A = [ 14  62 210  47 206 169 146]
The fourth-last entry is 47
Give the second entry from the left.
62
Give the fifth entry.
206

a = [ 19.5  -5.6  15.7 -48.6]
The entry just right of 19.5 -> -5.6
Report the third entry.
A: 15.7
Report the first entry from the left.
A: 19.5

arr =
[[ 36.2  18.8   2.1   8.1   9.7 -41.1]
 [ -2.0  10.0   0.5   6.5  -1.1   4.5]
 [ 23.5   3.0  -2.3 -14.0  35.0 -18.6]
 [ 31.2   7.4  -5.7  -3.3  16.7 -27.1]
 [ 45.9  13.7  28.9  39.9  -0.7 -57.2]
 [ 32.3   4.3  -8.0   3.8  18.3 -29.4]
 [ 44.7  10.4  28.9  32.6  -6.4 -53.5]
 [ 41.1  11.5  44.4   7.1 -19.9 -35.6]
 [ 41.4  12.8  19.2  13.7  -8.8 -44.1]
 [ 42.2   9.2  40.3   8.7 -20.1 -38.3]
 [ 45.8  13.1  29.6  39.5  -0.1 -58.1]
 [ 43.8   4.4  21.8  32.6   8.2 -53.2]]
Rows and columns are numbered from 0.
Find the entry just left of 7.4.
Answer: 31.2
The entry in row 1 and column 0 -> -2.0
Find the entry just right of 18.3.
Answer: -29.4
Find the entry directly above 10.0.
Answer: 18.8
Find the entry in row 0 and column 2.
Answer: 2.1
The entry directly below -5.7 -> 28.9
Find the entry just right of 41.1.
Answer: 11.5
Find the entry directly below 13.1.
Answer: 4.4
The bottom-right entry -> -53.2
The entry just left of 35.0 is -14.0
The entry just right of -20.1 is -38.3
The entry directly above 18.3 -> -0.7
The entry just left of the smallest entry is -0.1
The maximum -> 45.9
The entry just right of 23.5: 3.0
Find the entry directly below -2.0.
Answer: 23.5
Find the entry in the top-right corner.
Answer: -41.1
Find the entry just left of 19.2.
Answer: 12.8
The entry just right of 42.2 is 9.2
Find the smallest entry.
Answer: -58.1
Find the entry directly below 8.7.
Answer: 39.5
Find the entry directly below 9.7.
Answer: -1.1
Find the entry in the top-left corner.
Answer: 36.2
The entry in the bottom-left corner -> 43.8
Find the entry at row 1, column 1.
Answer: 10.0
Find the entry directly above 40.3.
Answer: 19.2
The entry directly below the largest entry is 32.3
Find the entry just left of -18.6.
Answer: 35.0
Find the entry directly below -8.8.
Answer: -20.1
The entry directly below 29.6: 21.8

B = (14.2, -15.1, 16.6, 5.1, 14.4)
The third largest entry is 14.2
The 2nd entry from the left? -15.1
The second entry from the right -> 5.1
The third entry from the right: 16.6

M =
[[-17.8 -22.6 -32.1 -26.9  -9.2  37.5  13.8]
 [-28.1 -21.0  46.7  36.7 -18.7  28.7 -12.9]
 [-28.2  29.6  32.1  33.5  26.1 -24.4  12.0]
 [-17.1 -19.9  36.2  27.5 -26.2 -27.5  -9.4]
 [ -0.3 -35.1 -18.1  -4.4 -30.7  40.5 -33.3]]
Read off the entry just left of the centre entry.
32.1
The entry just right of -24.4 is 12.0
Read off the largest entry in the first column.
-0.3
The entry just right of -35.1: -18.1
The entry just right of -30.7: 40.5
Read off the third entry, reading row by row.
-32.1
The entry just left of the largest entry -> -21.0
Read off the entry just left of 32.1.
29.6
Read off the entry directly above -30.7.
-26.2
Read off the entry directly above -18.7.
-9.2
The first entry in the row that holds the largest entry: -28.1
The 4th-last entry, reading row by row -> -4.4
The first entry, reading row by row is -17.8
The entry directly above the smallest entry: -19.9
The smallest entry is -35.1
The largest entry in the last column is 13.8
The smallest entry in the last column -> -33.3
The entry directly above the centre entry is 36.7
The 3rd entry on the diagonal from the top-right corner is 26.1
Read off the last entry of the largest entry's row.
-12.9
The 2nd entry, reading row by row is -22.6
Read off the entry directly below 12.0.
-9.4
Read off the centre entry.
33.5
Read off the entry directly below -28.2.
-17.1
Read off the entry directly below the centre entry.
27.5
The smallest entry in the first column: -28.2
